Each row below holds a small network's activations on one input, seen along a few directions.
In each table, some parts of the input vary, and every possible input appears once, in random order.
Descriptions start from the smaller parts, as in this example, which fits no table here: one of 6 places along a line, together with either a single point or (one of 2 separate values, together with one of 5 places around a ring) or one of 11 places along a line.
Shared parts are said once, and a part with two or three values counts as separate values.
(in the rows, 128 means zero)

Other details of the inputs vary at random and push rows far along two fixed directions, the same in every table; ignore that.

A family of inputs:
r1: [163 185 183  99 112 113 187  74 104  77 160  97 181 121 154]
r2: [183 149 144  77 113 106 173  74 113 102 151 152 178 142  99]
r3: [133 131 140  61 126  74 128  45 154  86 123  98 190 110 143]
r4: [ 85 124 131 162 115 123  92 178 141 125  98 113  76 109 113]
r5: [168 174 186  84 112 102 164  76 119  78 178  83 199 132 166]
r6: [159 193 180 100 118 110 166  93 104  75 146 114 200 145 144]
r7: [ 92  56  64  98 149 141  84 101 179 172  88 173 112 134 126]
r8: [158 185 188 103 116 108 184  82 101  81 145 101 194 134 160]
r9: [142 175 106 212 159 146 132 210 124 101 142  60  99 121 133]
r10: [112 120 117 163 139 157 123 178 112 168 115 112  71 121 130]
r11: [112 126 124 143 133 141 142 135 121 144 112 149 124 133 141]
r12: [111  45 109 106 121 103  96 119 127 186  99 183  75 113  84]
r13: [135 189 108 205 143 142 125 214 131 106 134  60 101 130 137]
r14: [145 142 164  67  97 117 144  50 130  99 171 147 197 140 138]
r15: [103 128  87 201 128 145 112 152 132 140 119 136  80 107 134]
r16: [138 197 108 220 140 148 139 201 112 110 128  73  93 119 125]
r17: [137  99 135 115 143 137 129 137 120 143 144 113 115 131 139]
r18: [173 149 154  67 114 108 154  86 108 100 136 160 192 158 105]
r19: [131  49 108  22 159 130 101  84 164 188 101 179 142 162  99]
r20: [ 85 181 130 205 117 121 103 193 135  90 120  57  86  94 140]
r21: [109  49 136  64 115 153 100 134 132 190 102 181 100 161  96]
r22: [ 86 187 114 222 116 156 112 184 145  86 127  87 100 110 154]
r23: [ 97 186 116 216 137 161 149 184 121 110 128  80  92 101 159]
r24: [132  66 107  82 118 147  98 149 133 180 100 190 103 169  64]
r25: [122  94 127 138 135  96 111 131 130 122 133 113 104  99 122]
r26: [111 124 109 160 126 129 133 123 135 128 108 162 121 126 136]
r27: [155 185 190  84 100 115 160  76 117  74 173  88 200 139 153]
r28: [128 199 112 216 143 145 148 212 112 107 107  81 106 131 132]
r29: [129 136 133 136 137 133 142 150 111 147 107 139 124 146 124]
r30: [119  64 116  75 123 145  94 135 133 194 114 184 104 169  85]
r31: [111  51  87 106 122 126  89 107 154 173 124 192 105 137 116]
r32: [124  55 105  89 136 145 119 138 122 206  99 198  84 152  83]
r33: [127 103 100 164 128 130 117 112 133 133 135 148 121 104 132]
r34: [125  97 125 146 128  98 112 127 121 133 121 121 106  88 116]
r35: [119  51 109  62 112 124 105  74 135 163 107 239 136 150 103]
r36: [ 86 183 135 205 131 117 118 199 121  87  96  74  91  94 145]
r37: [103 193 140 199 129 161 123 212 125 106 121  64 102 134 138]
r38: [180 167 182 101 117 108 171  67 103  84 174  90 196 112 159]
r39: [100 122 104 168 139 151 107 177 139 149 130 112  91 123 151]
r40: [130  55 106  96 136 141 109 134 119 214 108 195  84 153  82]
r41: [138 127 131 120 134 128 121 146 130 143 140 119 126 146 130]
r42: [134  69 100  80 121 143  95 142 133 184 112 187 106 172  67]
r43: [105  43 109  97 124 106 107 123 133 181  90 190  73 114  81]
r44: [140 139 165  73 111 118 153  68 116 101 143 163 192 139 144]
r45: [162 115 109 143 139 135 128 147 116 143 130 132 119 129 100]
r46: [177 157 134  55 144 110 145  63 153  92 141 113 207 142 124]
r47: [106 124 107 141 106 136 106 116 149 123 136 149 125 128 129]
r48: [142 186 181 105  96 121 160  75 129  66 169 110 202 130 154]
r49: [152 121 164  70 102  61 129  54 132  91 156 126 177 114 131]
r50: [201 155 184  57 123  85 175  37 115  76 193 121 223 139 141]
r51: [119  28  94 104 139 149 101 122 125 208 118 198  95 126 105]
r52: [ 86 182  97 192 165 162 120 178 161 106 111  46 114 106 182]
r53: [119  32  98  98 147 146 102 124 135 192 131 185  94 135 114]
r54: [ 97 185 100 234 131 149 140 171 134  92 125  93  89  96 156]
r55: [ 95 125 105 136 170 163 105 172 157 152  89  75  95 126 154]
r56: [161 120 137 103 118  98 146  40 136  86 176 148 186 118 145]
r57: [143 177 177 120 111  68 166  81 117  66 131 111 175 103 141]
r58: [102 125 101 180 136 158 121 167 120 160 122 128  79 112 134]
r59: [130 179 122 218 151 150 134 199 110 120 134  60 100 107 147]
r60: [114 128 146 112 129 142 130 148 109 139 108 131 125 143 137]
Each input here is: one of 6 places along a line, together with either a single point or one of 9 places around a ring.
Changing only the place on the line of 6 turns r56 into r9. The same change can be made to r35. Which row results?
Answer: r18
Change only the place on the ring of 9 in r12. List by row number the other rows that result.
Answer: r4, r20, r25, r34, r36, r43, r49, r57

A family of inputs:
r61: [124 135 151 114 115 105 136 107 125 105 134 119 134 114 131]
r62: [116 120 111 142 146 158 119 162 135 151 118 125 108 144 136]
r63: [112 114 120 131 142 149 109 164 134 156 115 111 101 132 126]
r64: [137 113 132  95 132 135 125 132 135 146 130 135 134 154 117]
r65: [142  92 120 119 126 127 127 115 116 146 138 144 126 122 119]
r66: [112 114 138 102 117 125 120 117 137 138 116 142 131 134 123]
r67: [122 136 106 151 145 155 127 165 130 150 120 126 108 138 121]
r68: [122  80  94 104 150 129 105 102 153 150 127 140 121 124 130]
r69: [134 127 148  81 114 122 141  78 127 117 137 159 175 145 134]
r70: [132 117 129  87 116 100 125  49 155 101 139 146 175 115 143]
r71: [132  97 126  90 115 126 135  83 129 143 134 191 144 138 118]
r72: [146 124 163  69 108  94 137  85 125 107 124 144 166 133 116]
r73: [158 234 149 191 131 130 177 126 114  55 168  52 169 110 181]
r74: [106 109 112 167 126 133 111 153 124 144 115 143  89 113 124]
r75: [141 102 135  94 136 121 121 130 126 143 115 129 124 136 108]
r76: [115 104 117 147 147 134 112 169 125 155 114 111  87 115 122]
r77: [123 174 132 163 119 142 140 143 126 102 129 112 138 131 140]
r78: [145 160 118 168 131 134 141 149 113 113 146 105 125 122 133]
r79: [128 171 129 176 117 129 137 143 115  99 137 116 125 117 135]
r80: [110 118 122 161 126 121 115 162 122 140 109 131  87 117 112]
r81: [127 114 115 156 143 125 118 165 120 154 119 116  89 119 115]
r82: [131 161 150 109 112 122 137 118 130 102 131 120 159 143 134]
Changing only one part turns r72 into r75. The same change can be made to r80. Which row results?
Answer: r81
What is each input in this table made of?
Answer: one of 2 separate values, together with either a single point or one of 10 places around a ring
Change only the choice among 2 separate values in r64. List by row number the other rows that result.
Answer: r82
Change only the choice among 2 separate values in r66. List by row number the other rows that result.
Answer: r63
